A small network was shown many inputs. Here are its activations along a few directions, one row for each input.
Each table varies a few parts of the input and shows all the possible inputs, shuffled.
Descriptions start from the smaller parts, as in this example, which fits no table here: one of 3 separate values, together with either a single point or one of 9 places along a line or (one of 6 places along a line, together with one of 8 places around a ring).
Shared parts are said once, and a part with two or three values counts as separate values.
In the rows, zero is written as 128.

Other details of the inputs vary at random and push rows far along three fixed directions, the same in every table; ignore that.
These rows show it; all are for the same input, with only those details redrawn:
[127 153  61 120 128 165 125 115 111 125 149 124]
[113 173  78 114 145 154 122 130 121 119 153 126]
[146  81 111 131 106 134 135 119 112 171 122 111]
[128 152  65 120 129 162 125 116 113 125 148 124]
[123 112  98 127 120 146 130 129 103 164 136 115]
[115 182  81 110 150 149 120 130 132 109 154 127]
[143 168 158  95 159  83 122 138 195  94 131 130]
[169  87 157 116 118  92 136 121 164 144 110 117]

Rows:
x1: [157 112 158 110 134  84 132 111 182  96 121 124]
x2: [136 124 133 138 118 118 108 100 118 129  96 115]
x3: [115 152 117 143 122 153 121 125  98 110 100 125]
x4: [126 118  76 130 122 148 131 104 108 125 138 123]
x5: [146 116 114 120 123 127 131 121 135 141 128 118]
x6: [154 127  77 127 127 139 131  92 136  93 134 131]
x7: [ 73 116 226 128 145  81 133 196 131 170 137 154]
x8: [127 211 107 111 156 132  98 104 161  48 106 133]
x9: [163  92 162 118 126  88 132 129 164 146 113 117]
x10: [ 57 128 138 158 111 172 109 162  49 182 114 143]
x11: [ 61 131 177 136 143 130 127 182 104 162 158 150]
x12: [150 147 200 131 134  76 126 128 162  95  90 128]
x13: [162  79 173 137 116 100 154 125 152 120 118 122]
x14: [123 183 105 106 164 125 119 115 167  62 154 132]
x15: [145  86 151 139 111 116 154 128 128 131 124 122]
x16: [125 102 110 150 118 148 148 129  96 136 138 123]
x17: [160 105 156 118 138  87 131 112 177 101 120 123]
x18: [166  65 102 157  91 143 159 104  99 139 118 123]
x19: [ 62 149 167 130 145 130 127 178 111 146 159 156]
x20: [173  74 112 144  81 150 117  89 107 159  70 104]
x21: [123 185 103 104 159 138 117 130 157  93 155 125]
x22: [147  71 128 155  90 147 146 120 104 151 127 155]
x23: [169 112  81 128 114 154 131  98 130 126 131 118]
x24: [ 50 163 162 151 131 144 104 171  67 170 131 147]
x25: [118 138 104 137 130 143 146 132 108 114 143 132]
x26: [140 142 151 128 124 112 106 119 134 140  97 113]
x27: [ 77 126 189 136 144 113 129 181 118 158 148 153]
x28: [142 145 121 108 137 125 126 123 156 114 138 121]
Changing only one part turns x28 into x1. The same change can be made to x5. Which row results?
Answer: x4
What do these inputs look like to the network?
Answer: one of 4 places along a line, together with either one of 2 separate values or one of 5 places around a ring
Change only the choice among 2 separate values in x10. List by row number the other rows that result.
Answer: x24
Which other rows agree with x13 in the place on the line of 4? List them by row number.
Answer: x3, x12, x15, x16, x18, x25
